Each row below holds a small network's activations on one input, seen along a few directions.
In each table, some parts of the input vary, and every possible input appears once, in random order.
Descriptions start from the smaller parts, as in this example, which fits no table here: one of 6 places along a line, together with either a single point or one of 11 places along a line or (one of 3 separate values, together with one of 5 places around a ring).
Shared parts are said once, and a part with two or three values counts as separate values.

Other details of the inputs vary at random and push rows far along two fixed directions, the same in every table; ignore that.

A family of inputs:
R1: [ 32 -27  37   6  93  35  41 -13 -31  15 -25 -11  10 -18]
R2: [  3 -23   9   9  35  34 -34   5  20   8 -17  51 -32  -2]
R3: [-20 -13 -10   9  20   6 -46   1  30  -4  -6  54 -21   6]
R4: [ 17  18   7 -12   8 -15  27  -9 -15  12  -4 -42  33  14]
R5: [-28  13 -37 -11 -83 -39 -27  24  -6 -27  30   9 -15   3]
R6: [ 30  -9  36   7  13  16  53 -13 -19  16  -6 -40  21 -15]
R7: [ 30 -31  52   2  36   9  31  -4 -15  15 -32 -16  16 -11]
R8: [-34  14 -43 -10 -57 -37 -47  20   7 -19  25  30 -14  13]
R9: [ 16  21   1  -4 -36  -8  43 -10 -23   0  14 -58  15  -7]
R10: [-22 -24  19 -17  23  46 -36   9  35 -10 -18  67 -11 -10]
R11: [-33  42 -60  -7 -53 -26 -32   1  17 -20  35   3  -5  20]
R12: [ -5 -20   4   6  42  24 -47   6  20  10 -17  56 -24   7]
R13: [-15 -12  -3  -2 -30  13 -30  13   6 -13   6  35 -31 -14]
R14: [ 45 -11  43   6  77  46  34 -22  -1  32 -36 -21  11  -1]
R15: [ 12  31 -24  14 -23 -44  38 -11 -19   8  30 -60  34  20]
R16: [ 18  21 -15  15 -20 -23  43 -11 -13   7  23 -51  21   8]
R17: [-48   3 -18 -13  23  27 -46  19  21 -18 -23  41 -43 -17]
R18: [  5  33 -16 -16 -62 -38  36   0 -26 -12  23 -64  27   7]
R19: [ 25 -21  37   6  43  -7  21  -8 -12  22 -26 -14  23   3]
R20: [ 20  -2  14  13 -32 -23  43  -7 -28   1   9 -50   9 -14]
R21: [-40  23 -42 -13 -51 -28 -32  11  20 -23  32  24   6  14]
R22: [ -7 -26   9  11  35  32 -35  -1  33  -1 -18  57 -30  -7]
Description of these inputs: either one of 2 separate values or (one of 4 places along a line, together with one of 5 places around a ring).
Q: A walk changes only the place on the ring of 5. It starts at R5 and steps to R13. List the rest of the walk in order.
A: R2, R12, R8
Q: Which other rows belong to the same alternative as R1? List them by row number.
A: R17

A family of inputs:
R23: [ -6   2   9 -10  -1   9   8   3   3  -2  -9 -10   6  -5]
R24: [-36 -15  -4  -4   3  44 -51   7  46 -19  -2  75 -28 -10]
R25: [ -6   6   5 -13  14   3   5  -3  -1  -4  -8  -5  12  -3]
R26: [  9 -13  18 -10  -4   4   3   3 -10  -2  -5   6   1  -6]
R27: [-41  -7  -4 -16   3  45 -54  13  43 -19 -14  67 -33 -10]
R28: [ 11  10   3   5   4   0  -6 -10  -1  20   0 -11   5  12]
R29: [ 9  0  7 -5 -1 22  8 -4 -6 -1 -1 -7 -5 -7]
R30: [  9  -8   2   4  13  -4   4   7 -13   7   0  -4   0   3]
R31: [  5   1  -2  -7  15  -2   6  -1 -14   0   2  -1  10   4]
R32: [19  4  6 -8  6 -9  1 -7  8  9 -7 -6 23 23]
R33: [ 11  -4   1   8  13  -1   4   6 -12   7   0  -4  -6   3]
R34: [ 18   6   3  -3   3  -5   5  -3  13  14  -6 -10  19  22]
R35: [  2  -3  10  -2   0  10  -2  -3   4   1 -14  -3 -14  -9]
R36: [  3  -2  -2   3  16 -10  11  -8  -5  -1   5  -2  16   5]
R37: [-24  27 -49   8 -49 -34  -4   3   4 -18  39  -5  -2   9]
R38: [-26  28 -45   4 -53 -43 -12  13  -4 -17  27 -16 -11  10]
R39: [-15  16 -29  -4 -70 -23  -7  12  -4 -19  30  -3 -14  -1]
R40: [  8 -15  11  13   2 -10   8   1  -2   7  -3   0   5  -3]
R41: [ 10 -13  11   3   1  -2   4   9 -12   7  -6   0  -1  -3]
R42: [  4   1  -1   7  19  -3  -2  -2  -5   5 -10 -11 -11   1]
R43: [  8 -11   8  17  -1  -8   6   0  -1   6  -1   0  -2  -3]
R44: [ 4  2 -6 -3 12  2  9  3 -9  4  3 -4  6  3]
R45: [-5  6 -4 -3 18 -2  7  1 -1  4 -8 -9  6  3]
R46: [  9 -17  14   8   5 -15   5  -2  -7   3  -4   3   9  -1]
R47: [ -1  11  -1  -4  14  14   5  -8   3   0  -8 -12  -3  -7]
R48: [-21  27 -37  -8 -73 -18  -3  12  -4 -24  36 -12  -6   1]
R49: [ -2  -8  16  -6   1   4   2   5   4   2 -15   0  -3  -7]
R50: [ -4  10  -7   1  16   1   6   0   0   3  -6 -10   0   3]
R51: [  5  -4   6   6   7  -1  -3  -1  -3   5 -15  -7 -12  -5]
R52: [ 4  7  1 -4  6 16 11  0 -4  1  4 -4  2 -5]
R53: [10 -5 -3 18 13 -7  4 -8 -4  5  4 -7 -6  2]
R54: [  5 -14  14   5  -6  -1  10  -1   4   2  -1   2   4  -6]
R55: [ 18  10   0   1   1  -2   3  -4  14  13  -4 -10  12  22]
R56: [ 1  4  1  7  9  8 15 -8  5  1  6 -5  9 -4]
R57: [ 23  10   0   1   6   2   1 -12  13  13  -7 -12   6  20]
R58: [-23  23 -37   4 -65 -43 -10  14  -4 -16  22 -16 -11   4]
R59: [-31  -5  -5  -6   9  33 -70   9  42   4  -6  75 -25   8]
R60: [  9  -9   9   9  -4   5   5 -10   4   1  -1   0  -8  -8]
R61: [-1  1  1  2  8  3 15 -6  4  0  7 -5 15 -4]
R62: [ 6  6  7  0  2 -7 -3 -2 -1 22  1 -9 17 14]
R63: [  6 -15  18   1  -3  -5   7  -5  -1  -2  -2   5   8  -5]
R64: [ 12  -8  11  -2  -4  15   1  -2  -4   1  -5   2 -15  -9]
R65: [-32  -7 -19  -9  17  39 -56  13  33 -14  -2  77 -35  -2]
R66: [ 2 -6 10  2 -2  6 16 -3  3  0  3 -7 14 -4]
R67: [  4   1   6 -13  11   9   8  -2  -9  -3   1   0  12  -4]
R68: [ 13  -4  -1   8  16   3   0  -1 -12   6  -1  -5 -11   1]
R69: [ 12 -11   6  17   3  -4   4  -7  -2   5  -3  -2  -7  -5]
R70: [ 11 -15  14  -2   4  -6   1   5 -17   3  -7   3   3  -2]
R71: [ 10  -9   6   0  16  -9   2   4 -18   3  -1  -1   4   4]
R72: [ 11  -9   8   7  -1   1   3   8 -11   7  -4   0  -7  -3]
R73: [-25  24 -32  -4 -71 -33  -7  11   2 -20  23 -14 -12   0]
R74: [-6 11  0 -4 10 10  8 -1  4  0 -6 -9  2 -5]
R75: [ -1  -9  18 -11   1  -1  -1   2  -1  -2 -16   2   0  -6]
R76: [-7  8  2 -9 10  7  8  0  4  0 -6 -8  8 -4]
R77: [-32 -18 -13   7  17  25 -59  11  39 -13  -1  79 -36  -1]
R78: [ 5 -3 11 -9 -3 15 12  4 -6  0  0 -5  6 -5]
R79: [  5  -1   5   7  -2  11  12 -11   2  -2   4 -10   2  -6]
R80: [ 3 -7 14 -2  1  2 13 -7 -2 -4  2 -4 18 -3]
R81: [ -1  -2   1   3  15 -11   1   6  -5   6  -9  -9   1   4]
R82: [  6   4  -9  12  14   1   9 -13   1   2   6  -6   0   1]
R83: [  0  -1   5  -2  11  -1  12 -10  -1  -3   5  -2  19  -2]
R84: [  6  -4  13 -14  -3  10   8   1 -11  -5  -1  -3  10  -4]
R85: [-25  20 -44   4 -43 -32  -6   4   6 -18  35   1   2   8]
R86: [  0  10  -9   1  18   4   3  -6  -1   2  -7 -11  -6   1]
R87: [ 9  5 -7  2 16 10  6 -6 -8  3  1 -5 -6  0]
R88: [  8 -12  15  -6  -6   8   5   6  -5   3  -4   4  -3  -7]
R89: [ 8  6 -1 -4 10 19  8 -7 -5  0  2 -6 -3 -7]
R90: [ 3  3  3 -8  8 12 11  1 -5  1  3 -3  8 -5]
R91: [  0  -3   4  -1  18 -15  -1   3 -11   2 -10  -7   5   5]
R92: [  7 -11  14   9  -5   4   9  -3   5   3  -1   2  -2  -7]
R93: [-13  19 -41   4 -69 -35 -12   9 -12 -17  31 -11 -17   2]
R94: [  8   3  12  -5   7 -10  -6  -6  -6  18  -2  -5  21  15]
R95: [-4  4 -1 -7 21 -6  4 -2 -6  0 -9 -6 10  4]
R96: [  0  -8   9   2   3  -8   0   8  -3   6 -14  -4  -1  -3]
R97: [  4   5  -1   7  11  10  12 -14   3   0   6  -8   4  -6]
R98: [ -4  -1  14 -14   4   7   5   0  -2  -5 -12  -7  10  -4]
R99: [  0   5   6  -5   3  16   5  -5   2  -2 -10 -13  -5  -7]
R100: [  7 -10   3  14  14 -13   9   0  -4   7   3  -5   7   4]
R101: [  8 -11   6  10  17 -17   7  -4 -10   3   2  -3  11   5]
R102: [  1  -9  12  -3   6 -12  -3   4  -8   2 -15  -2   3  -2]
Q: The inputs of R27 and R99 match in every part but one. If R73 is changed in the same way as R27 into R99, which row does it become?
A: R35
Q: The inputs of R43 and R69 match in every part but one. If R56 is changed in the same way as R43 into R69, which row does it become?
A: R97
Q: The inputs of R100 and R77 match in every part but one. If R62 is changed in the same way as R100 into R77, which row does it become?
A: R59
Q: What is each input in this table made of?
A: one of 4 places along a line, together with either one of 2 separate values or (one of 3 separate values, together with one of 6 places around a ring)
Q: Which other rows does R23 become when the place on the ring of 6 takes its other values? List them by row number.
A: R45, R49, R76, R81, R96
Q: A walk changes only the place on the line of 4. It starts at R89 and steps to R52. List the rest of the walk in order.
A: R90, R67
Q: Which other rows does R57 become when the choice among 2 separate values takes its other values? List them by row number.
A: R28
Q: Which other rows does R32 become when the choice among 2 separate values takes its other values? List them by row number.
A: R94

A family of inputs:
R103: [ 17  14   7   0 -28 -37  31  -1 -28   8  -7 -61  11   1]
R104: [ 10 -15  17   5  34  57 -10  -9  19   1  -5  37 -26 -16]
R105: [-13   6 -34  20 -50 -32 -13  -2   3 -13  26  -7 -18  -3]
R106: [-10 -21  11  -5  -9  -2 -18   3  23  -7  -4  28   4  -1]
R107: [ 14 -23  26   4  41  -7  28  -3 -25   9 -21 -27  10 -14]
R108: [-21  -7   6  -8 -18  13 -14   3  30 -13   4  28   3  -4]
R109: [ 24  28 -27  24   6 -33  32 -19 -13  21  21 -54  21  23]
R110: [ -6 -21   6  15  26  41 -18  -3  31   2 -11  39 -28 -16]
R111: [  0 -18  22 -10  18  22 -36  16   5   9 -30  42 -24   2]
R112: [-11  -5  -5  -4  73  23 -22  -1  14   5 -21  34   2   9]
R113: [  8  -1  17   4  22  -5  45  -4 -27   4  -7 -43  16 -17]
R114: [ 17   2  33  -2  16  13  33  -4 -14  15 -28 -40   7  -6]
R115: [-20   3 -29  -2 -35 -37 -12  22 -20 -20  22   9 -11   4]
R116: [ -1 -15 -11  19  -9   1 -30   7   6   2   9  37 -27   2]
R117: [-18  37 -36 -11 -11 -15 -29   5  15  -4   3   5  -2  24]
R118: [-16  28 -25 -22 -60   0  -7   6  -4 -19  19 -15 -11  -3]
R119: [ -6  -9  -4  -6 -37 -20 -24  11   6  -6  18  26   5   9]
R120: [ 30  -1  29  -9  -2  11  45 -14 -14   8   4 -32  34  -5]
R121: [ 26  -2  28   0  62  12  16 -18   9  28 -19  -3  39  22]
R122: [-25  20 -32 -15 -38  -5   2   7 -15 -31  27  -1  -6 -12]
Q: What is each input in this table made of?
A: one of 4 separate values, together with either a single point or one of 4 places along a line
Q: The inputs of R110 and R108 match in every part but the choice among 4 separate values. If R105 is changed in the same way as R110 into R108, which row does it become?
A: R106
Q: Which other rows does R114 become when the place on the line of 4 takes its other values? List them by row number.
A: R103, R111, R118
